These are the activations of a small neural network, seen along a few directions. Each row is one input.
Each table varies a few parts of the input and shows all the possible inputs, shuffled.
Descriptions start from the smaller parts, as in this example, which fits no table here: one of 4 places along a line, together with either a single point or one of 11 places around a ring or (one of 2 separate values, together with one of 8 places around a ring).
Shared parts are said once, and a part with two or three values counts as separate values.
In the rows, zero is written as 128.

Other details of the inputs shift rows strongly along two fixed directions, in all tables alike. That doesn't count.

A family of inputs:
x1: [132 124 134 116 122 132 154 131 126 144 136 121]
x2: [ 99 106 137 118 112 139 150 111 139 158 137 134]
x3: [ 93 108 138 122 108 138 148 109 144 156 141 139]
x4: [164 130 148 117 106 119 123 131 142 113 116 122]
x5: [120 136 123 124 127 127 121 134 141 122 146 139]
x6: [127 114 139 115 112 131 141 118 136 143 129 130]
x7: [143 160  98 180 142 155 122  88  94 138  86  50]
x8: [160 143 134 119 120 127 111 151 129  96 130 127]
x9: [119 133 139 129 104 134 143 133 146 125 139 126]
x10: [ 85 123 130 140 142 125 142 133 137 140 149 153]
x11: [115 119 139 132 125 118 122 130 136 116 128 146]
x12: [208 147 127  99 145 105 112 159 112 106 117 124]
x13: [116 117 137 128 126 118 125 130 130 121 129 146]
x14: [122 124 129 129 146 118 140 141 118 133 135 141]
x15: [164 131 130 107 125 116 104 135 129 111 122 135]
x16: [126 124 116 110 141 130 136 134 120 138 142 135]
x17: [124 136 122 123 136 125 121 133 140 130 144 142]
x18: [122 118 143 120 106 130 137 118 144 138 131 132]
x19: [ 89 125 135 135 108 139 151 121 154 144 151 136]
x20: [165 143 138 131 133 103 118 155 127  95 124 132]
x21: [165 131 148 115 106 118 124 131 140 115 116 123]
x22: [120 111 121 106 127 134 124 129 126 135 132 139]
x23: [ 99 120 132 125 126 137 159 120 136 162 146 134]
x24: [122 127 131 131 147 118 138 142 121 131 135 142]
x25: [120 119 123 113 126 128 118 122 135 134 136 145]
x26: [ 93 123 116 121 146 135 138 125 133 156 152 149]
x27: [ 91 103 116 111 130 141 132 117 132 151 145 149]
x28: [ 89 109 120 115 127 136 128 112 138 151 146 153]
x29: [ 98 159  97 193 144 164 126  79 112 155  99  67]
x30: [120 130 132 134 145 117 135 143 126 129 136 144]
x31: [203 134 151 104 107 109 119 144 129 104 108 117]
x32: [179 168 106 183 145 129  78 104  91  86  61  60]
x33: [119 131 146 131 101 141 143 135 143 122 139 126]
x34: [115 131 134 138 128 118 130 142 135 113 140 141]
x35: [ 97 136  97 181 130 170 123  69 106 153  92  61]
x36: [112 129 141 140 121 129 131 146 130 106 138 139]
x37: [199 133 145 112 127  96 107 157 115  87 105 131]
x38: [122 120 128 128 143 119 142 141 116 132 136 139]
x39: [117 135 123 123 123 131 121 137 140 118 145 137]
x40: [123 115 121 109 131 129 122 121 130 137 134 144]
x41: [213 154 145 121 125  95 105 175 117  63 107 117]
x42: [ 99 156  96 190 145 164 129  77 107 157  99  65]
x43: [ 52 131  90 199 147 163 117  66 105 152 102  89]
x44: [ 85 115 123 120 124 135 123 112 146 144 147 154]
x45: [125 137 122 121 142 125 123 135 137 134 143 142]
x46: [163 122 125 100 125 124 111 143 120 111 119 127]
x47: [163 119 137 114 129 112 121 150 110 104 110 128]
x48: [121 110 133 122 132 120 131 132 120 128 126 142]
x49: [120 119 128 125 142 121 145 142 115 129 136 137]
x50: [119 132 133 137 137 116 131 141 134 121 138 144]
x51: [125 135 138 131 113 128 142 129 147 132 139 130]
x52: [118 122 127 117 124 127 114 121 143 126 136 145]
x53: [124 114 121 108 131 130 123 123 127 139 133 142]
x54: [186 159 108 167 125 149  97 101  91 105  61  37]
x55: [120 107 131 122 132 122 133 134 119 127 127 141]
x56: [129 136 138 128 123 128 144 131 143 140 136 130]
x57: [123 136 122 124 131 124 121 133 141 126 146 141]
x58: [124 110 139 112 108 136 144 125 131 141 128 124]
x59: [115 108 133 122 126 126 131 138 121 121 127 138]
x60: [172 146 125 113 145 114 113 149 123 117 126 131]
x61: [127 135 137 129 118 129 142 129 146 136 137 131]
x62: [121 112 133 123 132 119 130 130 123 126 126 144]
x63: [127 125 116 113 142 128 134 133 122 141 142 137]
Each input here is: one of 3 separate values, together with either one of 10 places along a line or one of 11 places along a line.
- The inputs of x52 and x4 match in every part but the choice among 3 separate values. If x46 is changed in the same way as x52 into x4, which row does it become? => x54
- The inputs of x20 and x57 match in every part but the choice among 3 separate values. If x49 is changed in the same way as x20 into x57, which row does it become? => x16
- Which other rows does x37 become when the place on the line of 10 takes its other values? List them by row number. => x11, x13, x32, x43, x47, x48, x55, x59, x62
- Which other rows does x8 become when the choice among 3 separate values takes its other values? List them by row number. => x33, x36
- Which other rows does x25 become when the choice among 3 separate values takes its other values? List them by row number. => x31, x37
